A small network was shown many inputs. Here are its activations along a few directions, one row for each input.
In each table, some parts of the input vary, and every possible input appears once, in random order.
A made-up example of a description, with smaller parts first: values(3) and (point or line(9) or (ring(5) and line(6))).
Shared parts are said once, and a part with two or three values counts as separate values.
In the rows, zero is written as 128.

Other details of the inputs shift rows strongly along two fixed directions, in all tables alike. That doesn't count.

A family of inputs:
R1: [136 124 137 138 117 125 133 126 124 132 132 138]
R2: [129 133 134 134 111 121 123 139 129 124 127 137]
R3: [130 131 135 140 112 129 126 133 124 129 128 137]
R4: [104 125  90 114 153 141 119 133 165 200 146 111]
R5: [136 135 129 130 125 127 138 107 117 116 124 103]
R6: [134 140 131 132 126 121 141 111 116 119 122 102]
R7: [135 121 135 133 113 123 128 127 128 127 133 138]
R8: [ 96  95 107 157 225 120  90 118 128  87  64 182]
R9: [141 124 139 122 122 134 123 138 127 121 132 129]
R10: [133 120 130 130 114 130 123 143 123 119 131 132]
R11: [135 126 135 131 115 118 129 134 129 127 131 138]
R12: [129 134 137 141 113 124 128 135 124 131 126 137]
R13: [106 120  86 106 150 140 108 135 168 189 154 111]
R14: [132 127 140 135 118 119 133 133 124 132 131 136]
R15: [126 145 131 124 126 130 152 114 119 118 132 124]
R16: [131 139 133 127 126 119 137 115 116 116 125 100]
R17: [139 129 143 131 125 135 134 136 123 131 125 129]
R18: [126 134 138 137 113 122 126 138 124 128 127 135]
R19: [131 130 133 133 111 123 118 138 128 121 133 137]
R20: [129 128 133 135 109 126 121 133 128 124 129 137]
R21: [122 144 133 119 127 128 147 118 118 114 135 122]
R22: [ 81 140  67 102 159 143 123 124 178 183 162  90]
R23: [139 122 140 124 120 137 126 133 127 124 128 130]
R24: [127 140 129 122 125 136 149 110 119 114 135 125]
R25: [ 80 133  66 103 158 150 122 115 178 183 163  91]
R26: [136 128 145 127 125 133 131 139 123 129 126 128]
R27: [140 125 142 129 124 139 131 133 123 129 127 129]
R28: [142 124 138 123 121 132 133 126 121 136 126 138]
R29: [141 121 136 118 118 129 128 126 125 130 128 138]
R30: [139 127 140 123 122 132 127 140 128 124 127 129]
R31: [142 126 137 116 120 124 129 133 126 130 126 138]
R32: [131 125 134 138 116 131 133 140 119 130 123 131]
R33: [132 121 133 137 115 135 131 138 119 128 125 132]
R34: [132 123 131 131 113 128 127 145 124 122 125 131]
R35: [139 127 141 120 123 125 133 132 121 136 126 136]
R36: [137 123 134 131 116 120 125 132 129 124 137 138]
R37: [ 96 107 100 149 251 106  85  91 126  65  58 160]
R38: [135 131 128 123 121 124 131 108 121 109 126 102]
R39: [127 139 127 112 123 129 137 117 124 104 141 124]
R40: [135 137 128 122 123 117 132 116 122 110 125 102]
R41: [135 128 138 139 118 121 136 130 125 134 130 138]
R42: [129 124 136 134 116 129 131 143 119 127 125 130]
Each input here is: ring(6) and (values(2) or ring(5)).
Question: Changing only the ring(6) part turns R14 into R1. The same change can be made to R26. Which row results?
Answer: R27
Question: Which other rows does R38 become when the values(2) part takes its other values? List them by row number.
Answer: R25
Question: Which other rows does R37 become when the values(2) part takes its other values? List them by row number.
Answer: R39

A family of inputs:
R43: [146 125 153 137 109 123 132 135 107 103 116 143]
R44: [121 129 117 127 125 129 123 133 140 152 138 118]
R45: [125 127 120 121 127 133 125 133 139 146 138 118]
R46: [144 132 151 126 113 123 139 123 109  95 124 146]
R47: [142 134 150 130 112 121 141 124 108  97 121 145]
R48: [122 125 120 133 120 132 123 140 138 152 137 120]
R49: [ 89 106 101 152 252 116  95 102 134  96  64 175]
R50: [123 129 118 122 127 135 126 132 139 149 137 117]
R51: [148 124 153 136 109 121 130 136 109 102 117 143]
R52: [123 131 117 118 132 136 132 123 136 145 137 114]
R53: [122 125 119 133 118 128 121 139 138 150 136 122]
R54: [121 131 116 123 130 130 130 124 138 147 138 115]
R55: [119 132 116 117 132 137 133 126 138 143 140 121]
R56: [124 130 118 119 130 132 129 123 138 144 140 117]
R57: [121 131 117 115 131 135 131 128 138 141 141 122]
R58: [147 130 155 136 113 122 136 130 107 103 117 141]
R59: [147 124 153 138 107 120 129 134 110 102 118 146]
R60: [148 128 153 132 111 121 132 128 110 100 119 144]
R61: [113 135 106 135 127 123 119 121 137 131 132  85]
R62: [125 129 119 117 132 133 130 125 136 142 138 115]
R63: [117 133 116 121 132 136 132 128 140 146 141 121]
Question: Describe the family of inputs behind these rows.
Answer: point or (line(4) and ring(5))
Question: A walk changes only the line(4) part. It starts at R57 and steps to R62. List the rest of the walk in order.
Answer: R45, R51
